A small network was shown many inputs. Here are its activations along a few directions, one row for each input.
In each table, some parts of the input vary, and every possible input appears once, in random order.
Descriptions start from the smaller parts, as in this example, which fits no table here: ring(8) and (point or line(11) or (values(3) and line(4))).
Shared parts are said once, and a part with two or three values counts as separate values.

Other details of the inputs shift rows strongly along three fixed directions, in all tables alike. That doesn't count.
To show where, the next rows are all for the same input, with only those details redrawn:
[-1.80 -2.52 -0.06 -1.33 -0.86 -8.49 -0.25 -5.26  4.67 -1.53 -0.68]
[-1.23 -2.52 -2.99  1.24  1.21 -1.09 -1.77 -0.72  0.51 -3.30 -0.95]
[ 0.07  0.27 -2.56  3.62 -1.88  2.39 -2.81  2.09 -0.76 -1.28  1.63]
[ 1.24  0.59  2.42 -0.88  2.11  0.80 -0.66 -0.26 -1.18 -0.05 -1.08]
[-0.76 -0.99  0.74 -0.49 -0.93 -4.93 -0.59 -3.14  2.90 -0.68 -0.20]
[-1.76 -3.68 -4.63  1.42  2.31 -0.54 -2.13 -0.45  0.33 -4.61 -1.55]
[-1.51 -2.46 -4.22  2.44 -0.45 -0.84 -2.54  0.08  1.01 -3.25  0.11]
[ 1.46  0.45  4.06 -2.79  3.87 -0.53  0.39 -1.67 -1.15 -0.12 -2.53]

Rows:
row 1: [ 1.95  4.84  4.87  0.04 -3.25 -0.52  1.37  0.29  1.89  4.68  1.71]
row 2: [ 1.10  3.00  3.77 -3.68 -3.07 -1.10  2.37 -0.57 -1.86  5.83  3.05]
row 3: [ 0.51 -0.60  3.44 -3.64  5.02 -1.86  1.29 -1.27  0.62 -0.26 -3.96]
row 4: [ 0.46 -1.31  2.51 -3.46  4.24 -1.78  0.56 -2.15  0.83 -0.88 -3.29]
row 5: [-1.51 -0.61 -4.87  0.25 -3.20  1.77 -0.79  1.89 -2.39  1.44  2.40]
row 6: [-1.91 -2.85 -3.49  0.59  2.50 -2.27 -0.15 -0.40  2.12 -2.86 -2.66]
row 7: [ 1.02 -0.03  3.25 -2.24  3.55 -0.51  0.21 -1.65 -0.78 -0.47 -2.20]
row 8: [-0.63 -1.32 -4.01  2.89  0.05  1.17 -1.31  1.42  0.20 -2.08 -0.82]
row 9: [-1.76 -1.69 -0.79 -0.89 -1.30 -5.86 -0.28 -2.34  4.84 -0.71 -0.21]
row 10: [-3.84 -5.06 -4.37 -1.31 -0.13 -0.26  1.66  0.22  2.01 -2.50 -0.16]
row 11: [ 0.29  1.52 -3.20  4.92 -2.88  2.70 -1.67  2.17 -0.78 -0.35  1.93]
row 12: [-0.11  1.54 -0.16  2.84 -5.81 -4.18 -0.57 -1.50  3.04  1.55  2.43]
row 13: [ 2.24  4.14  5.40  0.44 -3.57 -2.75  1.22 -1.23  0.83  3.89  2.49]
row 14: [ 0.60  1.89  0.54  0.25  1.64  2.54  0.44  1.31  0.03  0.40 -0.59]
row 15: [ 0.33  0.31  2.25 -1.86 -1.85  4.13  2.28  1.94 -1.40  2.40  1.31]
row 16: [ 0.56  1.06  0.70  0.27 -1.23 -1.83  0.86 -1.21  1.93  1.10 -0.20]
row 17: [ 1.35  1.40  0.61  1.36  2.07  2.27  0.38  0.97 -2.20 -0.39 -0.12]
row 18: [ 0.89 -1.04 -0.03 -0.55  4.88  3.57 -0.55  1.71 -2.45 -1.97 -3.28]
row 19: [-0.59 -2.74  1.35 -3.78  4.13  4.02  2.74  0.38 -3.37 -1.07 -2.14]
row 20: [ 0.54  1.00 -2.15 -1.36 -0.03  7.13 -0.07  4.63 -5.23  2.61  0.77]
row 21: [-0.79  0.07 -5.17  4.81 -1.55  2.87 -1.86  1.67 -0.38 -2.26  1.52]
row 22: [ 2.06  2.29  2.53  1.04  0.06  2.90 -0.87  1.73 -2.33  1.17  0.02]
row 23: [ 0.22  2.62  0.36  2.16 -4.91 -2.00 -0.03 -1.17  3.38  2.11  2.44]
row 24: [-0.75 -0.89 -0.86  0.63 -2.37  3.95  1.26  2.57 -2.19  0.24  2.96]
row 25: [-0.11  0.98 -0.03  2.26 -4.50 -3.53 -1.23 -0.79  2.39  0.54  3.49]
row 26: [ 0.95  0.62  2.43 -1.41  4.44  0.09  1.60 -1.73 -1.28 -0.94 -1.63]
row 27: [ 2.10  2.46  1.85  2.12 -0.77  2.79 -0.91  2.45 -2.39  1.13  1.71]
row 28: [-0.90 -0.73  0.53 -5.90  2.45 -0.20  2.41  0.00 -1.40  2.46 -1.70]
Question: Changing only one part turns row 2 into row 5. The same change can be made to row 13. Which row results?
Answer: row 12
Question: Describe the family of inputs behind these rows.
Answer: line(4) and (values(2) or line(5))
Question: List by row number the other rows that have the line(4) part in common with row 8.
Answer: row 4, row 15, row 16, row 18, row 20, row 23
Question: A walk changes only the line(5) part. It starts at row 7 and steps to row 22. List the rest of the walk in order.
Answer: row 12, row 11, row 21
Question: Which other rows does row 19 become when the line(4) part takes its other values? List them by row number.
Answer: row 10, row 15, row 24

Rows:
row 29: [ 1.43  1.33  0.44 -1.68  5.02  5.12  0.63  2.31 -5.16  1.17 -2.56]
row 30: [ 1.94  2.79  0.45  1.59  2.04  3.37 -0.94  2.28 -1.70 -0.07  1.03]
row 31: [-2.25 -2.76 -2.55  0.50 -2.75 -5.92 -1.31 -1.98  2.08 -0.98  2.03]
row 32: [ 0.37  2.43  2.00  1.75 -5.06  1.33 -0.82  3.17  0.16  2.50  4.07]
row 33: [ 1.04  2.50  4.61 -0.69 -6.41 -4.09  0.85 -3.81  1.39  3.68  3.81]
row 34: [ 1.29  0.44  0.11  0.16  0.60  5.36 -2.36  2.37 -4.87 -0.45  0.77]
row 35: [-1.37 -2.97 -1.33 -4.48  4.18 -3.87  1.17 -4.94  0.40 -1.55 -4.29]
row 36: [ 0.58  2.36  0.24  1.12 -4.77  4.02 -1.45  3.62  0.63  2.97  2.61]
row 37: [ 0.78  1.49  1.79 -2.20  4.06  4.45  1.84  2.47 -2.62  1.16 -2.69]
row 38: [-1.68 -1.45 -6.29  2.32 -3.41  0.72 -3.71  1.11 -0.52 -1.32  1.58]
row 39: [-0.35 -1.00 -4.89  5.27 -3.07  0.47 -3.95  0.50  0.24 -2.71  0.28]
row 40: [ 0.27  0.74  4.21 -1.41 -0.33 -0.93  2.54 -0.55  0.26  1.16  0.67]
row 41: [ 0.88  2.60  4.24  0.30 -5.61 -4.14  1.25 -2.06  1.11  4.06  4.23]
row 42: [ 1.31  1.09  5.09 -4.12  3.49 -2.06  3.63 -3.17 -1.58  2.28 -2.05]
row 43: [ 1.99 -0.15  2.13 -1.90  4.93  4.86 -0.08  3.36 -4.99 -0.42 -1.12]
row 44: [ 1.27  4.32  6.63 -1.98 -0.54 -3.57  1.88 -2.38  3.15  3.03  1.04]
row 45: [ 1.85  0.15  5.72 -3.89  3.39 -1.35  3.30 -1.78 -1.54  1.21 -1.11]
row 46: [-1.56 -4.01 -1.67  0.49  1.75 -3.12 -0.41 -2.39  4.19 -3.85 -3.76]
row 47: [-2.43 -2.79 -6.49  3.59 -1.98  3.29 -0.26  1.73  1.37 -3.02  0.71]
row 48: [ 1.20  3.96  3.39 -0.15 -3.68 -3.61 -0.80 -3.75  2.22  2.53  2.68]
row 49: [ 3.28  1.10  2.55  0.62  5.34  4.52 -0.36  2.90 -3.69 -0.77 -3.46]
row 50: [ 1.30  2.79 -0.42  1.55 -4.04  2.28 -1.53  3.99 -1.05  3.32  3.26]
row 51: [-1.57 -3.36 -1.14 -4.09  4.93 -4.37  0.29 -2.57 -0.14 -1.40 -3.46]
row 52: [-2.59 -4.74 -1.60 -1.91  0.86 -2.90 -0.05 -1.91  3.04 -3.02 -1.13]
row 53: [ 1.39  1.33 -0.14  0.98  0.63  3.95  1.43  2.39 -2.74  0.89  0.57]
row 54: [-1.72 -3.36 -7.25  2.33  2.26  3.99 -1.13  0.58 -3.10 -4.55 -1.39]
row 55: [-2.52 -1.48 -5.74  2.76 -2.80  0.63 -2.16  3.30  1.19 -1.35  1.48]
row 56: [-0.29 -2.98  0.68 -1.55  5.29 -5.43  0.25 -3.80  1.00 -2.69 -4.89]
row 57: [-0.89 -2.50  2.64 -2.91  1.01 -2.42  2.59 -3.16  2.42 -0.94 -1.19]
row 58: [-2.07 -1.16 -4.08  2.77 -1.87 -1.16 -1.64 -0.78  4.59 -2.77  1.43]
row 59: [ 0.82  2.82  1.79 -0.74 -4.15 -3.11  1.61 -0.68  2.16  4.59  2.03]
row 60: [-1.58 -1.66 -3.41  4.31 -2.33 -2.77 -1.61  0.57  3.56 -2.57 -0.35]
row 61: [ 0.41  3.15  0.23  3.03 -4.26  3.41  1.07  3.11 -0.35  2.35  3.06]
row 62: [ 1.13  0.67  1.12 -2.31  4.29  7.06  1.26  2.63 -2.62  0.59 -3.20]
row 63: [-1.66 -1.69 -3.09  0.58  2.98 -3.98 -1.02 -2.68  1.52 -3.07 -0.72]
Question: Changing only one part turns row 38 into row 55. The same change can be made to row 54. Which row results?
Answer: row 61
Question: Describe the family of inputs behind these rows.
Answer: line(5) and (values(2) or ring(5))
Question: List by row number the other rows that have the line(5) part in common with row 30.
Answer: row 43, row 45, row 49, row 50, row 53, row 59
Question: List by row number the other rows that have the line(5) part in common with row 42.
Answer: row 29, row 31, row 41, row 51, row 56, row 63
